Each row below holds a small network's activations on one record, seen along a few directions.
Records have a field called BAK. Each example row is followed by its value.
Records without BAK are marked missing.
The largest differences between rows may come from other fields.
In the rows, 500 means zero.
Random noise pushes rows far along 8 fixed directions. That doesn't count. These rows show it; they differ only by the noise:
[571 481 322 573 425 370 576 590 484 527 478 651 549 478 384 439 528 447
 514 483 547 730 635 486 505 541 505]
[720 355 561 363 410 603 640 637 380 542 285 796 396 509 507 468 333 437
 497 363 618 603 631 446 466 578 558]
[622 476 527 452 433 507 605 533 433 478 472 528 433 504 440 482 418 435
 475 490 576 455 493 446 450 515 600]
[365 446 473 459 693 604 362 320 659 509 553 442 476 501 580 483 504 617
 382 609 357 463 363 596 537 421 568]
[385 428 618 571 536 629 356 468 535 579 452 474 567 503 617 526 511 685
 520 518 503 507 482 534 645 536 493]
[506 421 558 540 357 663 500 587 345 409 248 687 512 440 488 590 423 656
 498 481 797 668 474 374 627 666 569]
[540 264 438 539 507 539 494 461 641 673 473 713 627 563 622 317 562 535
 454 360 413 682 625 520 671 560 598]
[578 293 610 429 482 610 422 644 463 720 377 790 620 516 688 430 449 531
 612 390 487 791 810 511 631 572 341]
[481 397 494 377 780 542 436 397 723 701 547 499 337 565 607 406 424 512
 427 479 157 346 493 739 407 334 542]
[609 373 449 423 596 513 567 589 565 675 345 738 331 535 512 431 379 487
 490 359 369 538 629 651 417 467 530]

[565 404 262 403 550 285 563 618 485 618 639 528 412 490 354 388 330 309
 502 582 481 541 538 470 360 426 691]  fom
[582 799 668 704 323 486 664 712 291 452 173 578 378 525 368 749 525 569
 648 234 623 356 635 614 382 622 210]  ladil
[279 551 384 560 591 424 445 549 500 501 465 399 384 473 431 619 433 590
 540 494 539 322 289 531 438 488 611]  gire
[457 384 600 365 583 620 425 462 540 479 480 406 346 446 577 499 394 574
 488 594 500 385 329 489 504 427 633]  nakov
[500 254 413 301 645 493 414 637 559 654 474 582 305 402 529 405 274 513
 552 638 454 624 499 539 457 382 652]  nakov
[376 525 640 487 614 647 358 505 463 561 411 473 440 529 587 630 396 648
 512 515 479 381 470 596 494 499 418]  fom
[423 454 403 435 572 330 416 669 482 614 584 452 447 424 476 490 427 428
 671 579 458 572 566 514 422 411 443]  dul
[391 479 423 514 470 600 446 414 480 341 442 570 601 449 502 552 538 601
 419 563 655 658 374 389 610 584 552]  ladil
[763 475 491 261 455 635 692 285 459 304 579 639 514 589 476 403 443 271
 219 522 527 507 476 364 410 505 626]  fefi
[490 635 224 657 356 373 608 545 443 259 395 589 502 379 237 568 598 548
 461 593 713 785 446 427 498 568 514]  dodi
[535 502 229 593 480 436 618 354 587 422 537 646 583 569 381 407 601 454
 296 455 495 620 482 486 513 552 650]  lali
[583 447 493 467 602 429 599 439 654 632 566 444 358 590 519 374 494 394
 457 352 261 232 478 631 395 402 622]  dul
[563 557 367 651 483 551 583 336 593 458 413 730 616 611 462 450 647 545
 284 365 431 651 597 593 572 597 467]  fom
[589 659 469 560 567 409 703 618 497 614 306 560 188 596 347 594 377 469
 499 247 368 160 518 737 233 464 499]  gire
[515 577 461 600 427 387 547 600 418 579 522 530 594 546 437 526 515 444
 568 424 536 512 635 489 477 560 431]  nalav
[564 215 515 290 431 623 469 527 456 469 493 651 574 425 619 386 410 470
 503 586 669 754 501 274 634 540 649]  luviz
[309 564 579 726 520 534 372 553 504 613 387 465 569 545 567 613 566 715
 590 388 501 412 510 605 614 585 402]  domal
[486 505 429 594 463 523 518 588 515 477 254 718 467 444 492 551 571 625
 542 378 543 708 574 569 553 574 386]  sel
[430 400 423 316 564 424 510 734 415 538 362 569 258 394 482 571 289 442
 658 423 586 418 388 455 364 471 595]  maf
[533 502 484 564 411 476 524 564 503 497 436 598 587 466 519 487 609 524
 569 444 524 706 624 491 579 546 364]  sel
[422 493 236 580 595 287 523 702 548 634 377 597 272 455 335 512 406 533
 595 446 438 544 527 670 355 441 546]  bama
[523 677 440 432 533 327 568 495 486 413 661 336 442 487 402 526 531 305
 531 555 406 375 462 511 314 394 413]  papin
[511 630 501 504 513 577 453 427 432 426 511 595 640 533 491 577 542 506
 419 579 509 666 634 514 498 537 300]  lali
[280 504 356 559 533 352 397 575 533 519 555 436 573 434 517 534 587 526
 642 493 505 578 445 474 540 494 440]  maf
[599 514 537 647 237 352 651 524 442 423 647 263 582 496 388 415 603 410
 553 509 667 394 425 309 569 549 677]  nakov
[393 620 582 439 687 399 346 662 498 686 539 364 363 467 541 604 406 496
 699 562 288 389 630 717 331 342 204]  bama
[282 516 611 579 538 478 277 643 436 626 538 292 522 428 537 621 438 665
 712 658 546 480 504 533 548 463 376]  lal
[500 708 369 424 525 420 573 388 508 201 591 346 389 412 337 563 556 401
 398 681 513 449 299 468 346 400 503]  nagig
[544 463 439 495 526 466 509 502 587 548 505 578 507 491 515 430 567 489
 514 496 389 665 625 576 501 450 397]  luviz
[450 493 349 636 299 334 516 622 333 453 607 441 680 451 345 502 488 457
 563 611 805 634 482 260 584 618 653]  lali
[643 550 521 314 567 380 536 597 472 540 638 367 314 436 412 473 372 321
 584 687 374 475 595 567 271 301 396]  zuvoz
[318 529 475 569 576 506 388 450 535 529 539 445 593 524 555 558 557 582
 510 476 472 437 437 517 560 522 475]  nalav
[482 498 585 258 611 669 414 538 396 428 378 584 342 424 541 634 301 533
 495 631 548 557 472 515 387 444 387]  lal
[589 609 490 615 411 536 611 456 501 361 370 544 430 494 385 537 583 571
 424 486 542 554 503 555 479 525 456]  zuvoz
[301 567 451 544 528 502 355 516 432 441 520 444 591 461 495 616 502 590
 540 611 601 562 430 449 544 537 442]  domal
[750 407 632 333 368 708 622 217 533 287 616 564 680 562 622 331 625 356
 274 524 526 602 504 308 611 537 561]  zuvoz
[515 595 730 329 467 654 405 533 293 371 509 432 528 433 551 658 397 491
 560 695 643 548 534 398 460 489 286]  lal
[515 633 447 485 492 588 521 360 472 253 443 584 518 477 436 577 583 511
 362 565 553 625 455 485 475 525 407]  dul
[654 639 608 404 476 618 573 319 501 306 558 454 507 511 485 512 570 435
 359 617 451 518 521 509 434 439 355]  luviz
[345 439 375 455 699 550 346 654 483 628 267 712 303 439 484 617 276 675
 526 542 494 614 519 665 428 479 471]  fefi
[336 281 604 523 507 387 337 730 519 794 595 299 515 435 635 443 423 576
 808 514 506 412 499 455 617 457 588]  dodi
[743 556 537 364 422 614 740 312 497 273 463 632 486 573 490 457 565 318
 293 351 500 424 448 422 430 544 547]  maf
[468 377 363 583 487 388 475 592 515 675 542 578 578 531 484 406 469 499
 538 469 513 599 599 487 560 539 605]  fefi
[397 462 281 469 509 316 442 595 520 463 599 466 518 373 434 462 532 447
 603 647 538 729 468 427 498 439 503]  nagig
[589 406 587 455 412 512 566 558 476 510 490 452 446 481 512 443 450 471
 545 492 567 439 460 421 523 501 618]  nagig
[351 436 240 623 518 332 407 550 575 538 555 544 599 436 438 441 585 543
 550 562 512 748 519 493 588 514 538]  bama
[372 600 475 611 464 455 464 458 506 373 563 260 478 421 395 576 553 608
 516 667 589 432 301 462 520 467 563]  dodi
[391 363 651 553 414 584 439 643 369 626 401 459 512 510 566 572 349 638
 619 428 712 348 411 381 616 616 670]  nalav
[263 431 483 643 456 691 376 261 578 300 439 514 724 482 625 537 707 734
 372 467 658 589 236 358 803 660 629]  ladil
[474 468 529 409 581 602 487 453 502 514 439 575 454 555 578 522 430 507
 434 423 469 396 445 518 473 515 539]  domal
[431 277 535 387 672 575 455 540 642 708 360 625 334 546 687 434 412 555
 551 268 325 344 453 621 504 465 606]  papin
[646 382 607 487 508 507 531 506 567 731 588 511 559 595 584 354 478 443
 512 448 337 495 706 568 534 468 478]  missing
[320 499 185 602 467 176 420 687 439 573 682 441 661 410 362 485 508 424
 655 627 623 702 527 366 523 524 563]  gire
[521 307 414 293 404 356 466 741 345 548 591 624 627 391 561 419 418 279
 713 528 662 805 629 242 537 535 482]  papin
[489 343 322 485 486 413 576 594 569 533 406 626 396 449 463 421 474 502
 539 405 535 584 434 469 508 507 681]  sel

Here are new rows. What is BAK for each?
[300 524 552 693 447 480 295 433 571 488 657 290 795 436 601 500 738 657
 601 639 520 654 489 440 759 532 375]  sel
[415 401 447 452 562 529 421 487 512 571 544 548 581 514 563 481 449 519
 482 519 503 553 487 458 555 520 561]  nalav
[532 429 777 492 455 665 452 404 488 616 580 446 707 624 715 460 527 511
 487 402 471 350 563 436 650 572 477]  nalav
[482 524 579 556 503 578 462 426 551 449 482 409 470 482 514 513 550 615
 469 576 486 474 444 545 543 471 494]  zuvoz
[412 449 560 431 602 661 395 530 492 514 299 638 401 478 595 591 410 641
 506 459 503 538 482 581 511 517 427]  bama
[475 556 455 530 459 490 460 652 428 460 326 640 483 400 466 587 509 577
 600 520 585 755 607 524 513 539 309]  nagig
[484 574 442 504 498 520 513 336 515 385 594 504 639 556 507 487 596 441
 367 509 494 513 449 440 528 537 506]  domal
[505 573 735 674 295 543 515 358 456 401 662 207 729 561 548 485 671 518
 490 499 620 282 393 332 679 593 573]  dul
[639 594 373 605 408 440 720 469 526 434 380 696 486 568 382 477 616 434
 412 286 473 560 583 561 440 565 463]  ladil
[593 435 589 340 544 670 552 351 479 443 525 488 409 568 523 476 343 458
 307 551 521 310 357 449 443 482 709]  fefi
[456 645 242 556 492 442 642 366 512 242 459 535 443 499 313 563 555 467
 299 466 601 422 250 443 419 551 685]  gire
[382 575 480 467 510 536 480 472 455 311 420 463 434 437 483 619 521 536
 498 495 599 435 303 442 478 524 502]  papin
[563 420 484 465 634 530 571 496 616 690 390 670 362 619 564 436 438 481
 439 260 286 354 566 683 426 478 547]  domal
[399 438 369 503 628 346 463 714 514 682 419 476 231 430 389 538 300 548
 633 516 460 395 451 627 356 412 623]  lal
[493 474 543 468 551 596 499 361 588 419 509 402 403 485 515 485 510 568
 404 573 467 392 341 522 501 440 617]  luviz
[498 439 410 438 603 574 496 485 581 469 356 601 301 434 448 507 401 610
 415 581 475 564 417 598 452 436 589]  luviz
[374 494 320 596 524 337 518 421 590 518 695 307 548 534 414 436 531 462
 447 528 487 317 301 444 507 483 761]  gire
[455 640 428 618 379 316 526 553 392 468 666 368 683 506 397 536 581 396
 574 531 603 501 537 380 500 551 446]  nalav
[540 604 442 711 383 467 606 375 529 449 529 535 695 620 455 458 693 483
 385 354 505 489 541 482 587 623 511]  domal
